A small network was trained on invented records. Each row is its activation on one of them, seen along a few directions.
Each row is followed by the record's values for the fields Vila, Kuv, Siz, Saze, Lomu, Fopul.
Other fields move the rows too, some of them a lot.
Random noise pushes rows far along 14 fixed directions. That doesn't count. These rows show it; they differ only by the noise:
[ 159 -226  -69  104    8  154  117  -33  347 -396  210 -519   49  -52
  -38  210  176  444 -256 -690  -23 -282  288  302  196  105  432]
[ 121  168  513 -137  -83 -347   20    1  113  381  -92   75  -98  195
  479  176   95   90 -105 -263  125 -105 -288   72  -80 -462 -180]
[-250  -29  300  142   -2   63  212 -268  -36 -193  273  108  154  115
 -612  101  -74  239  160 -428  392 -213  -17  501  124  -95 -116]
[  14 -572  266   33  262  -68 -126  -50  -20 -229 -149  226 -124  152
 -275  -27  348  -30 -263 -523 -173 -436  -25  164  438   79  -46]
[ -77 -386 -257 -166  240   62  336 -108  138 -105  269   56  221  422
 -206 -418 -117 -132  -82  147  146 -310   52 -132  266    1   30]
[  62 -295   57 -385  -51  109  -77 -214 -211  134  -31  279    2 -157
  629  231  181 -287 -115  -25 -195 -325 -303 -342 -166  609  -58]
[ 386 -239 -108   25  -40   16  315 -118 -172 -141 -805 -146 -337  610
  307  -55  153 -169 -114  280  186    4  308 -102  -46   24  252]
[ -44 -804  228  299  158  107 -235  100  201 -235  495  202  168  -56
 -324 -711  353  213  408 -295 -430  347 -186  194  454   27  264]
[ -12 -326   81 -211  322 -144 -154   10  248   -6   84  -14   45   38
  174 -322  220   22 -245 -338 -148 -297 -354 -100  346  -52  -85]
[ 461  -11  -70 -404 -147 -258  269 -434 -731  389  -88  -56 -411  107
 -122 -280 -355  394  -66   76  642 -375 -715 -120  136  383  -30]
[  35  178  -42  107  -56 -406   89  153 -207   97 -321 -159  188 -213
  160  331 -113 -214 -109  153  196  458  321   28  -58  317   80]
[ -50 -286 -172  200 -166  362  -76  163  374 -242   22 -163   27 -284
  179   18  172   55  269  231 -555 -297  377 -230    4  182 -186]
[ -57  478 -300 -117 -154 -189   64   21 -100   16 -453 -558 -137   13
  -96  319 -660   16  118  577  -62 -365   71  218 -264 -129  -62]
[-198  227   20   36 -322   -1 -251  -77  125  336  279  494  -45   13
  531 -113 -409  -88  672  562 -375  476 -302 -153 -423  -38 -265]
[ 178 -326  438  201  -98   44  318 -121  160 -391   83 -206  213 -146
  103  326  596  314  -96 -842  482   79  383  386   -3  320  300]
[-294 -131 -332 -147  104   18   -7 -318   13    8  382  676   44   14
  -63 -296 -317 -165  124  223  144 -170 -167 -383  112  572 -596]

[ -84   37  -36  -52   75    5    3   41  285  -47  164  -83  274    0
  314 -181  -35  -74    5  -60  -26  134  -13  -35  -60  -52   20]
Vila: t2 / Kuv: s1 / Siz: v3 / Saze: h6 / Lomu: y1 / Fopul: c1
[  13  429 -118 -345   -4 -169  -50   80   86  240  184 -239 -114    4
  230  112 -326   79 -190  106   61 -153 -299  -39 -124 -277   13]
Vila: t4 / Kuv: s2 / Siz: v2 / Saze: h1 / Lomu: y2 / Fopul: c2
[ -25  132 -271 -238  -19  245  177 -308  149  127  -47 -157 -127  538
  396 -397 -126   -9  118  220   13 -187 -481 -162 -241 -485  158]
Vila: t3 / Kuv: s3 / Siz: v2 / Saze: h3 / Lomu: y1 / Fopul: c1
[ 148 -200 -457 -524  415   -5   96 -216  190 -391 -363 -395 -112   51
   58 -755  -53   83   74  414  421 -458 -173 -286   -3  438 -314]
Vila: t2 / Kuv: s2 / Siz: v1 / Saze: h4 / Lomu: y1 / Fopul: c1
[ 118 -469  127 -303 -267  479   -1  135  511 -348  195 -458   19  -52
  553 -326  466  109  706  400 -527 -206 -222  129 -579 -154  517]
Vila: t4 / Kuv: s3 / Siz: v3 / Saze: h5 / Lomu: y2 / Fopul: c2
[-127   -2  -27 -376  380 -187   48 -141 -164  252  296  182  443  164
  205 -161 -196 -382 -332 -123  253  419 -366  -49   66   72  343]
Vila: t4 / Kuv: s2 / Siz: v2 / Saze: h1 / Lomu: y1 / Fopul: c2
[-178  160  397  365 -113  614  154  182 -460  402 -104 -140  346 -290
 -386   83  490  -91  159  139  -53  266   31 -299  372 -505 -210]
Vila: t3 / Kuv: s3 / Siz: v2 / Saze: h4 / Lomu: y2 / Fopul: c2
[ 249 -188  -66 -136  -27  345  -38   -4  -26  310  638  291   94  325
  239  235  -96  -26 -299 -290 -405  -90   81 -330  207  -60  328]
Vila: t2 / Kuv: s2 / Siz: v1 / Saze: h1 / Lomu: y1 / Fopul: c1
[ -92  -15  218   40   61 -267    5   98  -81  166  -16   89   71  278
 -232  -67 -106  -96   49   11   75  331  -53  352  -42 -422  268]
Vila: t2 / Kuv: s2 / Siz: v3 / Saze: h4 / Lomu: y1 / Fopul: c2
[ 115  124  163 -184 -255 -408 -169   87 -258  422  253  -38  -86 -186
   21  -87 -514  247  468  412 -207    7 -603  281 -271 -144   61]
Vila: t3 / Kuv: s3 / Siz: v2 / Saze: h5 / Lomu: y1 / Fopul: c1
[-216  277 -480  -52   -4  471 -123 -418   13 -428 -275  -57 -394  244
 -220 -344 -423  147  374  446   31 -140 -154   83 -192  175 -283]
Vila: t2 / Kuv: s1 / Siz: v3 / Saze: h3 / Lomu: y2 / Fopul: c2
[ 375 -155   50 -391   90 -310  323  -11  -70   57 -130 -572  242  118
  507   71   40  -13 -278  -90  326   -1 -103  160 -172  136  604]
Vila: t3 / Kuv: s3 / Siz: v2 / Saze: h5 / Lomu: y1 / Fopul: c1
[ 303  157  102  343 -474 -172  316  589  308  594  276 -261  127 -168
  252  103  -90  371   87  413 -246  -98  540 -417   78 -605 -273]
Vila: t3 / Kuv: s3 / Siz: v2 / Saze: h4 / Lomu: y1 / Fopul: c1
[ -36  322  558  -81  208 -287  -92   55   12   87  -51  -44  105  201
  -44  368   71  -11 -354 -628   94   64 -131  466   41 -564  166]
Vila: t4 / Kuv: s2 / Siz: v3 / Saze: h2 / Lomu: y1 / Fopul: c2
[  51  193  -19  182   35 -335  -11  121   83   98 -137   13 -132  120
  -70 -203 -211  151   17  122  149  258   17   54   97 -209  -86]
Vila: t3 / Kuv: s3 / Siz: v2 / Saze: h1 / Lomu: y1 / Fopul: c2
[ 125   68 -266  278 -105   50   83  -91 -182   16  331  416  -40  215
 -144 -163 -290   65  113  172  203  641  340 -203  112  321   -4]
Vila: t4 / Kuv: s2 / Siz: v3 / Saze: h2 / Lomu: y2 / Fopul: c1
[ 152 -156   85   53   18   -9 -368  107 -254   94 -389  179 -351 -311
   51  -98  464  -26 -236 -205 -113  -38 -291 -344  339  209 -320]
Vila: t2 / Kuv: s2 / Siz: v3 / Saze: h6 / Lomu: y1 / Fopul: c1
[  59   94 -106  163  -53 -227 -145  247 -306   25 -335 -342  -19 -303
 -150  -26 -100  -81  101  354 -171  478   50   38   -1  196  272]
Vila: t3 / Kuv: s3 / Siz: v2 / Saze: h2 / Lomu: y2 / Fopul: c2
[ -75  -97  232 -215 -299  342  193  -82 -195   76  282   81  340 -181
  101  456    3 -165  316  241  -92 -165   72  102 -483  225  197]
Vila: t4 / Kuv: s3 / Siz: v3 / Saze: h4 / Lomu: y1 / Fopul: c2
[ -43   28  504 -226 -121   95  -17 -200 -141  -69 -141 -103   29 -181
  -34  117  211   42  296 -105  261 -261 -412  384 -344 -133 -108]
Vila: t2 / Kuv: s2 / Siz: v3 / Saze: h6 / Lomu: y1 / Fopul: c1
[ 479 -112 -207 -321 -440  162  -35  -67 -204  360  512  235 -291  210
  612  291 -159   16  -49  103 -420  290 -172 -256 -331  289  747]
Vila: t4 / Kuv: s3 / Siz: v3 / Saze: h3 / Lomu: y2 / Fopul: c2
[ 187 -108  -73  -11  156 -194  141  238   50  118 -640 -544   28  180
  412 -395  252 -190  -88  203   49  350  -70 -135   20 -329  339]
Vila: t4 / Kuv: s2 / Siz: v2 / Saze: h5 / Lomu: y1 / Fopul: c2
[-201  197  288  169  -70   13 -247  -18  159  -71   84  -33 -118 -122
 -320   30  -61  333  252 -251 -210  -59 -277  445   -4 -358 -136]
Vila: t3 / Kuv: s3 / Siz: v2 / Saze: h3 / Lomu: y1 / Fopul: c2
[-410  343  -82  383  143 -671  115  235  475 -487 -348 -313   54  143
 -716  -49 -407   81  270  203  338    8  533  765  -75 -520 -269]
Vila: t3 / Kuv: s3 / Siz: v2 / Saze: h5 / Lomu: y1 / Fopul: c1
[-247   32  222 -203  180  222  141   77   60  401  519  206  444  -88
  -14   81  290 -315 -316 -144   13 -259 -166 -382  301 -332 -298]
Vila: t3 / Kuv: s3 / Siz: v2 / Saze: h6 / Lomu: y2 / Fopul: c2
[ -54 -119 -257 -411  217  394  301 -202   20 -187  -73 -575  336  330
   93 -427 -129 -150    7  262   76 -404 -299   33 -108 -156  357]
Vila: t2 / Kuv: s1 / Siz: v3 / Saze: h6 / Lomu: y1 / Fopul: c1
[ 188 -261 -124 -274  285 -797  -16  197  396   27  249  203 -238 -304
   11 -231   24  188 -436 -224  347 -698   42 -291  280  400 -614]
Vila: t3 / Kuv: s3 / Siz: v2 / Saze: h1 / Lomu: y1 / Fopul: c1
[ 261 -134   55  180 -381   42  228 -235 -254   98  589  523  -78  240
 -302  148 -547  183  423  207  102  342  323  201 -238  301  236]
Vila: t3 / Kuv: s3 / Siz: v2 / Saze: h2 / Lomu: y1 / Fopul: c2
[ 120  -99 -247   73 -136  401 -121   34 -115   17 -267 -478 -106 -154
  255  -47  199    1  124  265 -460   37  -49 -240  -38   49  255]
Vila: t3 / Kuv: s3 / Siz: v2 / Saze: h3 / Lomu: y2 / Fopul: c1
[-400  430 -123  -15   63  221  266  -86  -85 -145 -342 -653  483 -647
 -184 -168  162  -48  250  331  605  -27 -189  -87 -164  222 -398]
Vila: t3 / Kuv: s3 / Siz: v2 / Saze: h6 / Lomu: y1 / Fopul: c2
[ -14  154 -194 -393  144   48  257 -144 -156  -27  -65 -534  209  -78
  101  -83   90  -88 -200    9  381   -6 -333  -40  -95  124  320]
Vila: t3 / Kuv: s3 / Siz: v2 / Saze: h3 / Lomu: y2 / Fopul: c2
[-164   75  -79  130  -35  692 -179 -288 -188 -136 -351    9 -223   86
  -82 -116   87   19  360  144 -320 -108 -211  -26  -47  -90 -120]
Vila: t4 / Kuv: s2 / Siz: v3 / Saze: h5 / Lomu: y1 / Fopul: c2
[  82 -189  -66 -147  111 -161 -151  358   54  -38   61 -482  338 -378
  -25    7  -77  -63   74  260 -365  176  117   93  -15  176  356]
Vila: t4 / Kuv: s3 / Siz: v3 / Saze: h4 / Lomu: y1 / Fopul: c2
[  35  189   98  -68  -85  254  139 -336 -129 -207   93 -162   13  174
 -302   19 -379  259  393   71  238 -200  -62  341 -243  -67  -40]
Vila: t4 / Kuv: s2 / Siz: v3 / Saze: h2 / Lomu: y1 / Fopul: c1
[  -1  271 -259   10   13   26 -340  -46 -538  227 -548 -232 -471  -22
 -222  131 -201  -47 -274   13 -300 -137 -409 -104  260 -104  -33]
Vila: t4 / Kuv: s2 / Siz: v2 / Saze: h3 / Lomu: y2 / Fopul: c1
[ 183  -84    3  -90  -77 -664  158  228  223 -229   65 -386   24  -15
 -224 -294 -275  261  364  272  320  264   91  569 -252   35  380]
Vila: t4 / Kuv: s3 / Siz: v3 / Saze: h5 / Lomu: y2 / Fopul: c2
[-159  413  123  189  -49  126  237  -27  -60    3 -380 -443   85  123
 -136  269  -24   45  -24  -40  362   52  155  300 -165 -449   88]
Vila: t4 / Kuv: s2 / Siz: v2 / Saze: h1 / Lomu: y1 / Fopul: c2
[  82 -292  237   91 -207  335   17  -40 -145  150  146  277  -76 -281
  -73 -286  500  139  293   49   48   -7 -151 -302  181  147 -274]
Vila: t4 / Kuv: s3 / Siz: v3 / Saze: h5 / Lomu: y2 / Fopul: c2
[ -40 -282 -179  316  112  -43 -248 -208  171 -239   38  523 -491  431
 -264 -406   52  156   10 -259 -117  133    8   83  288  -33  -78]
Vila: t3 / Kuv: s3 / Siz: v2 / Saze: h3 / Lomu: y2 / Fopul: c1
[-160  155  151  138  -86  178  239   -3   21  -79  -42   97  267 -114
   77  180  325 -191  106   24  301  370  241  -69 -177   54 -147]
Vila: t3 / Kuv: s3 / Siz: v2 / Saze: h3 / Lomu: y1 / Fopul: c2
[-101  107 -246  -66  -65   13 -104  -82  582 -183  552  -80 -144 -108
   24 -246 -264  444   75 -101   10 -384 -106   60   -8  -22 -282]
Vila: t4 / Kuv: s2 / Siz: v2 / Saze: h6 / Lomu: y2 / Fopul: c1

Here are new rows. What are their fields?
[-273  321  157   21 -318  179  132  -84 -329   43  286 -207  361 -437
 -414  442 -449  137  541  313   32   12  -15  446 -423  137   66]
Vila: t3 / Kuv: s3 / Siz: v2 / Saze: h4 / Lomu: y1 / Fopul: c2
[ 392  101 -429 -202  207 -434 -211 -100  174  -34 -424    1 -644  240
  371 -299 -259  196 -279   84  127  -13 -148 -234  109  216 -214]
Vila: t3 / Kuv: s3 / Siz: v2 / Saze: h5 / Lomu: y1 / Fopul: c2
[  98  217  -83  625 -418  155  106  254 -138  203  157  -17  -26 -145
 -274  335 -108  196   77   75 -198  479  586  -99  104  -80  164]
Vila: t3 / Kuv: s3 / Siz: v2 / Saze: h2 / Lomu: y1 / Fopul: c2
[ 176  457 -173  430 -133 -276  -73  102   14  140 -154  -14 -411  232
 -286  221 -429  252  -81   21   58  409  366  151  114 -300  -41]
Vila: t3 / Kuv: s3 / Siz: v2 / Saze: h6 / Lomu: y1 / Fopul: c2
[ 373 -493  717  341 -192  150   74  -17 -103    1 -126   69 -137  153
 -127 -613  460  428  614  -85   86  256 -104  224  121 -344 -116]
Vila: t2 / Kuv: s1 / Siz: v3 / Saze: h3 / Lomu: y1 / Fopul: c1
[ 292 -180 -213  284    0   13 -181   56   58 -303 -742  -91 -462  117
  203 -185  240    6   -9  149 -264  356  294 -104   69  185  132]
Vila: t3 / Kuv: s3 / Siz: v2 / Saze: h3 / Lomu: y1 / Fopul: c2
[ 378 -222  443 -352   45 -380  -88   62  414  -72  352  -71 -195   49
  402 -105  269  345 -104 -510   43 -276 -264  287 -113 -118  160]
Vila: t4 / Kuv: s2 / Siz: v3 / Saze: h6 / Lomu: y2 / Fopul: c2
[ 225 -546  194   93 -239  391  183  -67 -295  194  605  399   28   59
 -121 -114  149   99  148 -149  -91  110   -6 -226  205  234  266]
Vila: t4 / Kuv: s2 / Siz: v2 / Saze: h1 / Lomu: y2 / Fopul: c2
[ 379 -609  224  -23   46 -234  406  218  310 -171 -176  141  105  413
  472 -292  462 -253  -26  229  168  142  485 -171 -171   42  205]
Vila: t3 / Kuv: s3 / Siz: v2 / Saze: h2 / Lomu: y1 / Fopul: c2
[ 177 -248 -169  167   90  589 -305 -215  294 -290  -91  -23 -438  223
  242 -283  327  427  -80 -429 -445 -172 -145 -203  290 -121   58]
Vila: t3 / Kuv: s3 / Siz: v2 / Saze: h4 / Lomu: y1 / Fopul: c1
[-164  -41  -46    7  322  352 -175  -15  174   33  -52   11  287  148
  552 -321  409 -294 -151 -209 -243  457 -348 -317  171 -284  280]
Vila: t3 / Kuv: s3 / Siz: v2 / Saze: h1 / Lomu: y1 / Fopul: c1
[-148  336   76   42 -155 -430 -178  121  288 -143 -205 -137 -152 -196
  161  175 -254  120  405  204  -72  116  -40  447 -528  -94 -105]
Vila: t3 / Kuv: s3 / Siz: v2 / Saze: h5 / Lomu: y1 / Fopul: c2
[  58  531 -182  -64   -6 -295  -69  -91   50  799  498  427  -86  256
  435  280 -416    8 -765 -484   85  134 -207 -410  285 -369 -127]
Vila: t4 / Kuv: s2 / Siz: v2 / Saze: h6 / Lomu: y1 / Fopul: c1
[-107 -190  255  270  308 -165 -575   19  -34  -33 -292  485 -312  -42
 -103    2  499 -194 -364 -661 -347  131 -189    5  518 -117 -184]
Vila: t3 / Kuv: s3 / Siz: v2 / Saze: h6 / Lomu: y2 / Fopul: c1
[ 179  -24 -290 -129  -26   33  203 -238   52 -155   81  -81  -74  156
  175  173 -178  138 -258 -131  207 -196  252  -26  -36  318  217]
Vila: t3 / Kuv: s3 / Siz: v2 / Saze: h4 / Lomu: y2 / Fopul: c1
[ 142   22   39   43  -65  362  -51 -127   66 -333 -169  -84 -126  266
  138  252   49   88  170 -118  -97  212  283  209 -258   44  282]
Vila: t2 / Kuv: s2 / Siz: v1 / Saze: h4 / Lomu: y1 / Fopul: c2
[ 233 -111  389 -339 -115  -86  200 -133 -210  151  -92  -97  -60  291
  322   -5   97  -53   22  -24  225    5 -410  252 -327 -162  428]
Vila: t4 / Kuv: s2 / Siz: v2 / Saze: h6 / Lomu: y2 / Fopul: c2
[ -20  179 -408 -193  -48 -231  101  -54  377  228  485   67  129  103
  477  -37 -416  -82 -147  176   -1  -43   17 -194 -193   10   88]
Vila: t3 / Kuv: s3 / Siz: v2 / Saze: h6 / Lomu: y1 / Fopul: c1
[-368  -91  411   27  166  514 -343  111   50  -19 -113 -169  144   13
 -135   68  325 -113  106 -210 -771 -542 -501  200  144 -780   38]
Vila: t3 / Kuv: s3 / Siz: v2 / Saze: h1 / Lomu: y1 / Fopul: c1
[-187  179 -274   86   14  145 -156  -20 -341  318 -258 -330   63 -298
   22  -43   -5  -69 -125   14 -256   -4 -411 -223  239  -23  117]
Vila: t3 / Kuv: s3 / Siz: v2 / Saze: h5 / Lomu: y1 / Fopul: c1
